A small network was shown many inputs. Here are its activations along a few directions, one row for each input.
In each table, some parts of the input vary, and every possible input appears once, in random order.
A made-up example of a description, with smaller parts first: line(4) and (point or line(9) or (values(2) and ring(5))).
Shared parts are said once, and a part with two or three values counts as separate values.
(in the rows, 128 means zero)

Other details of the inputs vary at random and push rows far along two fixed directions, the same in every table; ignore that.

A family of inputs:
x1: [126 118 122 140 123 125 115 117 116 125 133 161 121 110 121 146]
x2: [127 136 128 126 128 129 129 110 126 121 136 111 135 124 129 138]
x3: [143 115 139 113 122 123 131 149 124 146 112 108 114 124 142 127]
x4: [171 145 136 110 127 114 125 152 155 125 121 131 107 185 108  71]
x5: [119 151 120 138 123 144 140 107 134 111 134 131 139 132 127 135]
x6: [127 113 131 123 122 125 122 118 123 121 130 133 132 111 137 141]
x7: [179 135 138 107 127  98 122 176 158 134 118 131  92 188 109  74]
x8: [ 79 121 111 129 155 124 116 147 116 141 136 128 156 123 128 125]
x9: [120 121 125 134 118 141 123  90 118 102 131 146 150 119 128 128]
x10: [121 114 131 134 130 127 120 118 117 139 131 135 120  92 134 163]
x11: [106 105 140 151 139 133 137 119 101 147 139  93 119  76 155 192]
x12: [154 144 115 120 112 122 112 114 141  99 125 181 135 170  98  78]
x13: [138 149 126 138 125 139 137 118 150 102 127 147 133 161 117 101]
x14: [135 147 140 118 132 143 151 141 145 142 121  93 117 137 141 125]
x15: [154 157 126 110 115 136 136 145 154 130 108 146 118 168 114  84]
x16: [121 137 133 128 121 154 144 113 133 124 117 125 139 121 140 130]
x17: [ 98 114 114 169 133 125 111  70 112  90 163 171 146  91 119 179]
x18: [149 125 123 137 123 108 116 127 140  97 134 161 124 164 109 100]
x19: [145 126 128 111 116 117 124 147 126 139 117 125 114 132 129 121]
x20: [ 89 119 107 138 157 117 102 128 135 103 145 180 167 150 107  94]
x21: [105 121 104 160 119 120 110  71 113  69 161 177 158 114 114 156]
x22: [133 118 147 114 127 122 150 169 109 177 117  42 102 101 160 162]
x23: [168 152 123 116 120 112 121 145 149 115 124 148 113 189  97  71]
x24: [ 37  98 106 161 158 142 114  87  94 104 157 143 195  78 142 172]
x25: [ 98 119 121 119 154 120 124 176 124 160 122 110 141 140 127 105]
x26: [158 141 122 133 122 118 117 119 148  92 131 168 129 184  98  73]
x27: [102 134 115 148 120 155 127  62 133  77 143 180 169 112 125 142]
x28: [131 137 100 160 114 122 107  68 134  50 154 211 163 163  85  95]
x29: [117 135 146 111 121 160 164 145 117 175 105  54 122  90 167 160]
x30: [ 85  94 122 166 129 144 120  69  93 106 148 153 151  58 144 197]
x31: [172 139 135 106 126  98 123 172 153 140 118 121  94 175 112  89]
x32: [122 104 154 116 138 136 142 155 107 188 117  66  98  70 168 183]
x33: [150 151 142  96 124 140 148 159 150 163 100  95 110 141 137 111]
x34: [122 109 144 110 121 134 147 153 100 177 112  54 115  78 168 173]
x35: [127 125 133 119 123 138 128 108 123 123 127 124 138 116 136 131]
x36: [174 146 137  92 120 117 125 161 153 146 104 126 105 173 112  72]
x37: [106 107 140 146 141 132 135 118 106 146 144  95 118  75 154 193]
x38: [143 116 138 125 125 123 131 158 120 161 114 118  98 116 131 134]
x39: [134 152 140 112 132 141 153 147 143 156 116  75 114 129 144 135]
x40: [140 119 142 132 134 119 139 165 118 167 122  89  92 116 137 147]
x41: [142 123 136 106 122 118 126 147 129 149 116 107 113 120 137 132]
x42: [133 126 138 111 118 140 142 136 114 154 113  85 125 110 145 134]
x43: [140 154 112 146 117 134 131 107 152  84 134 177 141 172  99  90]
x44: [166 137 133 126 130 104 122 171 142 147 122 139  85 165 107 101]
x45: [ 52 112  98 153 156 129 102  88 112  95 160 170 191 101 121 149]
Description of these inputs: ring(5) and (point or (values(2) and line(4))).
Q: Changing only the ring(5) part turns x18 into x22. The same change can be made to x3. Which row results?
A: x34
Q: Changing only the ring(5) part turns x39 into x14. The same change can be made to x2. Which row results?
A: x4
Q: Which other rows does x6 become when the values(2) part takes its other values? List them by row number.
A: x7
Q: Which other rows agree with x5 in the ring(5) part? List them by row number.
A: x1, x8, x12, x15, x19, x21, x23, x44

A family of inputs:
x46: [126 138 116 130 125 121 114 109 141  92 148 176 139 148 110 114]
x47: [139 134 142 147 129 141 139 129 136 142 126 132 103 121 128 138]
x48: [151 141 137 101 140 118 143 207 146 185  96  90 103 172 124  75]
x49: [105 118 141 133 132 132 150 128 112 145 136  64 135  92 159 180]
x50: [144 117 127 131 115 112 123 122 133 106 133 152 131 139 116 116]
x51: [ 99 120 136 126 147 140 144 132 122 155 122  77 141  93 155 157]
x52: [111 134 120 127 139 122 129 144 124 149 131 109 133 125 123 136]
x53: [138 128 120 137 116 122 121 113 124 101 130 150 127 143 126 124]
x54: [174 155 137  98 124 120 145 198 166 159  90 107  94 190 118  65]
x55: [112 119 111 134 126 119 111 113 116 120 137 156 144 111 112 136]
x56: [123 129 126 116 134 119 116 148 118 150 124 125 121 132 126 125]
x57: [130 134 118 129 121 117 109 106 137  95 139 182 139 147 112 117]
x58: [117 116 127 153 149 127 121 120 135 120 139 161 125 120 122 140]
x59: [134 133 124 132 115 134 126  91 124 116 134 147 135 108 119 142]
x60: [ 87 110 130 128 136 145 131 126  94 156 124  97 144  85 158 165]
x61: [124 125 116 151 138 113 114 103 139  86 146 161 149 150 104 112]
x62: [164 151 144  92 131 108 143 196 161 172 106  88  90 171 123  93]
x63: [128 149 108 140 121 122 121 107 144  92 136 167 138 149 105 119]
x64: [121 135 116 131 119 129 118 103 123 108 133 150 135 121 130 145]
x65: [124 121 135 126 129 127 135 131 121 125 140 107 126 125 141 140]
x66: [102 116 140 116 146 145 139 137 116 158 125  76 131  92 162 152]
x67: [118 113 134 143 115 143 140  86 100 126 137 101 138  76 146 177]
x68: [169 141 135 109 122 117 136 176 144 142 114 105  91 173 127  89]
x69: [117 135 117 141 125 129 127 108 144  92 135 171 155 147 113 110]
x70: [ 96 109 131 149 150 137 138 143 106 161 132 111 118  88 143 173]
x71: [103 111 133 134 135 127 128 133  91 147 131  90 130  95 150 162]
x72: [136 128 116 130 115 115 113 106 140  95 138 183 142 136 106 118]
x73: [139 152 125 131 124 130 131 111 142 117 130 139 127 144 108 117]
x74: [192 148 147  99 123 118 139 182 153 156 108 101  77 192 114  64]
x75: [ 96 123 125 124 142 135 129 133 103 154 140  93 134  92 145 164]
x76: [112 131 118 135 123 146 130 107 124 104 133 144 145 118 136 136]
x77: [128 115 110 148 121 110 107 113 118  95 140 178 144 139  99 108]
x78: [ 96 115 129 129 140 133 117  99 109 130 139 113 144  83 148 176]
x79: [129 127 130 121 123 129 123 126 134 115 123 156 136 143 129 112]
x80: [123 113 131 131 115 132 142 122 106 137 124  88 125  87 152 170]
x81: [121 130 119 133 125 133 121 109 138  90 140 177 149 145 118 106]
x82: [122 136 119 132 141 116 117 119 144 115 137 143 138 139 111 120]
x83: [134 139 129 130 123 148 131 109 132 113 129 146 136 137 122 111]
x84: [134 126 128 132 113 143 131 100 127 116 122 147 140 116 121 125]
x85: [130 108 127 135 130 116 118 115 125 113 134 134 136 118 123 131]
x86: [134 121 121 124 130 115 108 117 139 117 132 155 135 127 111 121]
x87: [103 120 134 124 124 152 141 119 105 144 117  89 135  83 167 176]
x88: [131 144 109 133 120 126 115 107 139  90 142 173 134 147 111 116]
x89: [166 142 136  94 137 116 130 212 151 174 100 118  94 193 114  47]
x90: [124 129 116 146 133 114 121 133 126 114 138 141 140 151 108 110]
x91: [111 134 139 132 129 156 153 113 118 145 121  83 139  94 148 160]
x92: [137 128 129 140 117 133 126  95 118 108 134 140 129 131 126 132]
x93: [120 123 116 142 134 119 116 126 116 109 146 148 138 141 115 112]
x94: [142 144 121 132 118 129 113  92 133  99 135 176 132 146 108 114]
x95: [124 133 114 132 138 120 104 106 141  96 148 173 142 144 107 110]
x96: [163 129 141 107 141 110 125 177 147 148 120 104  98 171 123  83]
x97: [105 103 141 116 135 140 138 132 114 162 116  78 133  77 158 161]
x98: [102 108 139 121 121 144 144 121 110 146 122  93 142  73 159 173]
x99: [108 115 127 131 136 134 114 105 124 113 129 149 147 119 133 129]
x100: [135 118 134 107 127 125 132 174 126 171 103 106 115 132 129 105]
x101: [116 137 132 126 128 148 137 101 114 134 139 103 129  95 142 163]
x102: [128 128 121 125 115 129 128 117 122 127 126 126 130 102 134 153]
x103: [173 148 143 116 124 121 144 162 149 149 111  96  96 173 115  89]
x104: [133 127 112 137 109 132 120 105 136  91 124 180 146 134 112 112]
x105: [129 117 120 142 132 114 103 101 129  88 141 172 141 148 112 113]
x106: [143 137 132 126 119 142 126 112 132 119 118 151 131 142 122 109]
x107: [128 129 147 115 128 135 161 169 117 181 111  23 103 103 168 169]
x108: [130 122 152 126 139 131 150 171 132 174 118  90  93 110 151 155]
x109: [118 116 126 140 122 123 121 100 116  99 143 147 142 124 133 145]
x110: [168 142 145 121 130 121 143 196 154 170 101 113  71 158 129 103]
Q: Describe the family of inputs behind these rows.
A: line(5) and (point or (values(3) and line(4)))
Q: Changing only the line(5) part turns x91 into x69. The same change can be made to x74. Which row results?
A: x65
Q: Which other rows does x78 become when the values(3) part takes its other values? List them by row number.
A: x99, x105
Q: Which other rows agree with x110 in the line(5) part? List them by row number.
A: x53, x54, x63, x64, x68, x76, x80, x87, x88, x102, x104, x107
Q: Which other rows agree with x52 in the line(5) part? List them by row number.
A: x48, x55, x56, x60, x70, x71, x75, x77, x89, x90, x93, x100
Q: Which other rows does x82 become when the line(4) part takes its other values? List them by row number.
A: x78, x86, x95

A family of inputs:
x111: [141 132 113 146 107 130 110  79 136  76 136 207 139 142 100 112]
x112: [123 112 109 129 126 115  94 112 128  95 135 203 151 145 102  93]
x113: [153 124 141 106 109 132 136 137 122 150 106 106 110 113 143 134]
x114: [149 126 143 110 113 132 139 136 126 153 107 105 108 113 143 138]
x115: [166 139 130 115 145  92 120 199 155 145 124 119  95 200 102  63]
x116: [153 144 126 142 119 123 129 115 147 102 134 161 114 157 110 116]
x117: [118 113 102 140 125 113  92 102 131  82 139 217 157 148  95  93]
x118: [ 64 107 115 167 148 139 124  84  99 108 161 130 163  71 145 194]
x119: [116 120 142 123 151 117 140 171 117 173 130  58 112 115 149 150]
x120: [ 94 117 124 158 119 151 134  57 100  98 155 127 154  62 146 204]
x121: [106 110 136 117 141 132 133 155 107 174 119  87 122  91 152 155]
x122: [142 135 136 136 123 124 140 123 125 125 138  90 113 124 135 152]
x123: [121 170 107 131 112 162 137  73 158  63 133 178 181 174 105  74]
x124: [141 140 113 160 115 117 116  76 142  61 154 193 140 158  95 118]
x125: [109 115 140 116 143 131 137 168 115 180 114  82 115  98 153 152]
x126: [108 105 137 114 138 130 130 154 108 169 118  92 126  95 149 148]
x127: [155 121 155  90 113 137 143 158 117 179  98  64  97 100 162 144]
x128: [ 65 109 114 166 148 134 122  82  96 109 162 125 163  74 143 194]
x129: [143 135 136 136 124 131 140 124 128 129 133 104 110 126 133 146]
x130: [165 139 130 105 140  98 117 195 160 153 111 143  96 192 100  59]
x131: [145 174 129  80 141 136 144 194 173 156  91 105 135 213 114  27]
x132: [137 130 138 128 115 140 139 122 126 137 119 119 115 108 139 150]
Q: Describe the family of inputs behind these rows.
A: values(2) and (point or line(10))
Q: Changing only the values(2) part turns x120 into x130. The same change can be made to x122. Which row results?
A: x115
Q: Which other rows does x124 become when the values(2) part takes its other values? List them by row number.
A: x119

A family of inputs:
x133: [148 124 123 143 124 105 112 117 134 110 140 170 111 133 105 133]
x134: [146 149 138 123 119 144 153 136 141 132 114  95 119 146 137 117]
x135: [109 145 116 146 116 145 133  63 125  79 150 140 162 117 128 152]
x136: [108 149 108 163 117 155 128  49 134  58 155 186 167 129 113 137]
x137: [ 76 107 118 139 149 132 119 115 104 126 142 118 166  98 140 150]
x138: [144 128 146  91 149 116 140 230 142 200  94  71  96 165 137  79]
x139: [101 146 116 152 121 151 133  54 130  80 150 147 164 107 128 164]
x140: [115 106 138 134 128 123 131 121  94 150 139  78 113  67 157 202]
x141: [180 127 131 134 120  99 118 161 143 129 118 159  86 172 100  88]
x142: [140 142 148 111 121 146 163 141 127 156 117  48 117 120 156 141]
x143: [152 141 138  84 150 105 131 227 156 194  98  91  95 179 118  65]
x144: [114  99 143  84  93 171 135 104  93 164  87 109 146  40 177 168]
x145: [151 112 117 156 117 102 102  99 131  76 151 202 124 150  94 112]
x146: [ 71 110 126 120 151 134 131 136  96 159 137  72 153  78 163 175]
x147: [110 127 126 120 154 127 123 164 133 155 120 121 130 140 130 107]
x148: [184 137 115 147 117  94  96 132 164  78 136 242 100 206  66  56]
Q: Describe the family of inputs behind these rows.
A: point or (values(3) and ring(5))
